Each row below holds a small network's activations on one input, seen along a few directions.
Each table varies a few parts of the input and shows all the possible inputs, shuffled.
A made-up example of a description, with smaller parts first: line(6) and (point or line(11) or (values(3) and ring(5))).
Shared parts are said once, and a part with two or three values counts as separate values.

A family of inputs:
x1: [-42  22  -9  11   6  24 -12  21  50  -8  25  -5]
x2: [  3 -11   3 -26  -8 -12  42 -16 -40   3   3  10]
x3: [-44 -13 -23  -2  -8 -21  -1  30  13 -23  12  31]
x4: [ -9  29  39  -9   9   7   2  -6  35  -7 -24 -22]
x5: [-18  45 -31  43  10  27 -41   3  -2 -25  -2 -13]
x6: [ 31  27  22 -30  15  31  11  20   5  43  -4 -22]
x7: [-20 -14  22 -22  -2 -31  11  -3  -6 -14 -35  13]
x8: [102 -96   4  59 -35 -34 -31 -54  28   6  35  -4]
x9: [ 11  25  19 -14  -2  39  30 -22   0  14   2 -29]
x10: [ 14 -19   7 -41  12 -15  18  22 -42  44  -3  15]
x11: [-28   5 -52  32   3 -15 -30   6 -43 -33  -8  24]
Q: What is each input in this table made of?
A: point or (values(2) and line(5))

A family of inputs:
x12: [-26  31   4   4  -1  11 -15  -3  44 -24  11 -18]
x13: [-57 -10   7 -13 -15 -19   1   7   5 -20  -8   9]
x14: [ 93 -98  15  45 -14 -49 -16 -66  20  11  15  -3]
x15: [-48 -11  -5  -3   1  -6  -5  -8 -19 -12 -31  14]
x16: [  8  30   5 -19  10  16  43   1 -14  14  -1  -2]
x17: [-22   7  41 -25  13   4  35  20  27   7   3  -6]
x18: [  6  40 -22   2   2  24 -38  18  -9   7  16  -8]
x19: [-11  25  16   0  18  29   7  -8  19  13 -14 -28]
x20: [-12  13  20 -20  26  14  37 -11   5  18 -15  -6]
x21: [  6  10 -20 -47   4  -6  20  30 -25   7  -4  23]
x22: [-24  23  -9  34   1   3 -25  12 -26 -13  -5  18]
x23: [-17   2  18 -30  22 -18  20   6 -12  -9 -33  11]
x24: [-53  14   8  10 -10  -9 -23  -2  20 -19  18  13]
x25: [-31  -6  13 -41  -4 -10  28  10  20 -14 -21  15]
x26: [  1  15   0 -31   8 -11  27   8 -34 -12 -23  12]
x27: [  7  33  11   7   7  36   1   7 -11  11 -10 -29]
x28: [-22  -4 -42 -13  -3  -3   2  29 -32  -4  -1  18]
x29: [-21  20  22 -16   3  26  15  -6  32  -7  12 -43]
x30: [-20  13 -44  19   2  12 -19  31 -12  -2  10  24]
x31: [-28   5 -15  -1 -11  -6  -4   4 -45 -14 -19  13]
x32: [113 -98 -14  34 -24 -33 -25 -31  -1  25  38   8]
x33: [  1  39 -16  21   8  27 -21   1  -2 -16  -7 -10]
x34: [  81 -104   31   35  -49  -56  -19  -44   40    7   39  -10]
x35: [ 12  17  -5 -26  14  21  29  38 -14  32   9   6]
x36: [ 11  27 -11  -8   4  42  -1  29  -4  27   9 -19]
x37: [109 -92   9  52 -34 -42 -15 -44  -5   8  26   0]
x38: [-15  40   2  13  14   8 -29 -14  23  -4  -9 -14]
x39: [-40  19 -15  19   8  -6 -14 -14   8 -18  -2  13]
Q: What is each input in this table made of?
A: line(4) and (point or ring(6))
Q: Change only the line(4) part in x12. List by row number the other rows that result.
A: x18, x33, x38
Q: Which other rows agree with x26 in the line(4) part? List them by row number.
A: x16, x22, x27, x31, x33, x37
Q: Which other rows agree with x24 in the line(4) part? List them by row number.
A: x12, x13, x17, x25, x29, x34

A family of inputs:
x40: [ -8 -33 -12  32 -11 -57 -14 -41 -12  -7  27  25]
x41: [ -4 -56 -17  20   5  -2 -43 -14  59 -10  42  11]
x42: [ 69 -35   9 -34  16   9  14 -11 -32  -3  12 -30]
x43: [ 47 -14  36   9 -11  12  12  -6  46  44  50  -2]
x44: [-70   8  30 -10  22 -10  46  24  -3 -37 -29   5]
x45: [  3  56  39 -43   0  16   7  17  48  38  22  -8]
x46: [-51  12  34 -36  17  26  51  12 -14   8 -35 -14]
x47: [-43  33 -12 -24  -8 -16 -11 -26 -10 -40 -11  45]
x48: [-45  74  -1  53  34  45 -23   5  -5 -11 -11 -48]
x49: [ -5  86 -13  43  20  14 -32 -26  24   0 -14 -40]
x50: [ 66 -28 -39  19   8 -26   3  17 -22  34  13  19]
x51: [ 65 -31  -7   7 -25 -10 -10  38 -38  15   3   7]
x52: [ 23 -37  -8  24 -56 -10 -41  13 -48  -3   5  31]
x53: [ 25 -52  40  -2   7 -12  23 -33   9  37 -17  10]
x54: [-52  27 -41  14 -19  16 -10  43 -54   2  -8  28]
x55: [ 20  32 -19 -62  19   9  29 -10 -12  28 -11 -15]
x56: [ 36  16  -6  73  -6   6 -40 -28  14  -8 -14 -70]
x57: [ 17 -49  36  11   3 -44  24 -14  10 -56 -11  -2]
x58: [  9 -48  21  31   7 -55  27 -29  27 -12 -10  19]
x59: [-90  27 -12  -1   1 -10   9   3 -40 -33   3  11]
x60: [ 52 -42   6 -13  23   0  10 -24 -19  54  12  -4]
x61: [-28  49  31 -25  -1  50  40  38  23  15  33 -26]
x62: [-15  24  -3 -45  36  35  36  32 -39  27  -6 -25]
x63: [-27  15  19 -23  11 -16  29 -13  29 -41 -47  37]
x64: [ 50 -12  56  -4 -38  23   6  10  31  20  43 -20]
x65: [ 27  39 -53 -28   1 -14  14  33 -18  19 -14  15]
x66: [-12  29 -34  -9  11  16  20  63 -46  10  -9   3]
x67: [-79  12 -22  -2  10  34 -31  39  30 -26  22 -12]
x68: [-49  16  -8 -26  11   0 -61  14  53 -14  13   4]
x69: [ 21 -37 -36  31 -20 -19 -20 -11 -27  19  12  49]
x70: [ -6  17  24 -51   6  22  33 -26  16   4 -53  18]
x71: [ -9  30 -43 -14 -27  15 -26   3 -28 -15 -24  61]
x72: [ 28 -50  21 -17 -27  -9  34 -27   5  12 -40 -32]
x73: [  8 -53  -6   5  -6   4 -54   2  37 -56  40 -16]
x74: [ 35  15   5  87  29   8 -38 -40  26  15  10 -30]
x75: [ -9 -38 -14  11 -41 -49 -11 -24 -22 -30   3  -7]
Q: The inputs of x47 and x75 match in every part but one. If x63 is changed in the same way as x47 into x75, which row does it become?
A: x57
Q: What is each input in this table made of?
A: line(4) and (values(3) or ring(6))
Q: Change only the values(3) part in x41. List by row number the other rows that result.
A: x43, x74
Q: Change only the line(4) part in x73. List by row number the other rows that result.
A: x41, x67, x68
Q: Change only the values(3) part in x61. List by row number the other rows that result.
A: x48, x67

A family of inputs:
x76: [ 57 -30 -13  47 -10 -25 -52 -33  25   1  18   0]
x77: [-34  11  -7   3  -1  -8   6   2  -5 -12 -16  16]
x78: [-12  14  12 -21  -3  16   9  -6  -6  19  -2  -8]
x79: [ -9  13  13 -26  24   2  16   4  -5  13  -4  12]
x80: [-31  18   1  17   8   8   3  17   6 -15  -6  -5]
x81: [-24  24  -9   9  -2  17 -12  22   4 -22   0 -14]
x82: [ 64 -47   1  25 -16 -21  12 -30 -33   8  -4  -3]
x83: [-26   8 -21 -12 -12  -8  -6  13  -8 -13 -22  20]
x84: [-29  15   5   5  -4  -2  -3   6   2 -21 -16   6]
x85: [-10  20  10 -23  28  15   2   7  -1   6   5 -22]
x86: [ -4  23  -1 -15  13  33   2  16  -9  13  19 -22]
x87: [ 57 -91  15  15 -33 -28  -3 -28  26  10  36   3]
x88: [  1  20  -5 -26   8   2  27  11   3  14  -7  17]
Q: What is each input in this table made of?
A: values(3) or (values(2) and line(5))

A family of inputs:
x89: [-16 -10   1 -18  -5 -13  16   1  -9   0 -10  19]
x90: [ 115 -109   13   50  -34  -42  -20  -56   19   17   33   -2]
x91: [ -8   0 -19   5  -6  -8  -5  15 -19 -10  -3  15]
x92: [  8   7   2 -23  12   7  19   9 -14  15 -11  -4]
x93: [  0  31  -8  11   8  18 -11   4  12   6   9 -11]
x94: [-22  20   7   8   5  16 -14  -1  22  -1   5 -11]
x95: [  0  -5 -13 -14  -3  -4  15   9 -22  10 -10  19]
x96: [  5  20   8 -13  10  24   9  12   2  13   3 -22]
x97: [ -7   5  19 -24  11  -1  24   2   0   4 -16   0]
x98: [-12  19 -18  19   4   2 -21   2  -8 -12   4  -2]
x99: [-11  17  23 -12  12  12  12   6  18   2  -2 -19]
x100: [-24  14  -8  12  -6   0 -18  -9   9 -23  -1   1]
x101: [-28  -8  -6   0  -9 -12  -7   7 -10 -19  -2  16]
Q: What is each input in this table made of?
A: point or (values(2) and ring(6))
Q: Change only the values(2) part in x100. List by row number the other rows that result.
A: x98

A family of inputs:
x102: [-26  70  19 -30  36   5  60  28 -31  42 -43 -12]
x103: [ 75 -36 -25  47  22   1 -16 -38  53 -15  29   2]
x104: [-111   40  -29    8   13  -29  -32    3  -63  -46  -28   25]
x105: [ 93 -53  36  14 -29 -10  30  10  -3  50  12  -7]
x106: [-39  28  13 -54   6  -1  95  73 -43  11 -19  -9]
x107: [-42  69  23 -31  12  48  11  25  -8   7  -1 -51]
x108: [ 83 -31  17 -11 -23  18 -32 -36  40  23  41 -15]
x109: [ 27 -50   9  58 -44 -18 -50 -64  12 -24   4  -2]
x110: [  29 -102   30  -44  -45  -58   38  -30   12   40   -4   -1]
x111: [-28  78 -22  20  74  39   5  57  31 -21   3   1]
x112: [  0 -90 -47  20 -23 -42 -86 -48 -17 -19  16  35]
x113: [-60  77 -25   4   0  47 -22  20  17 -49 -12  32]
Q: The inputs of x113 and x106 match in every part but one. If x109 is changed in the same way as x113 into x106, which row does it become?
A: x110
Q: What is each input in this table made of?
A: values(2) and line(6)
Q: Change only the values(2) part in x107. List by row number the other rows that result.
A: x108
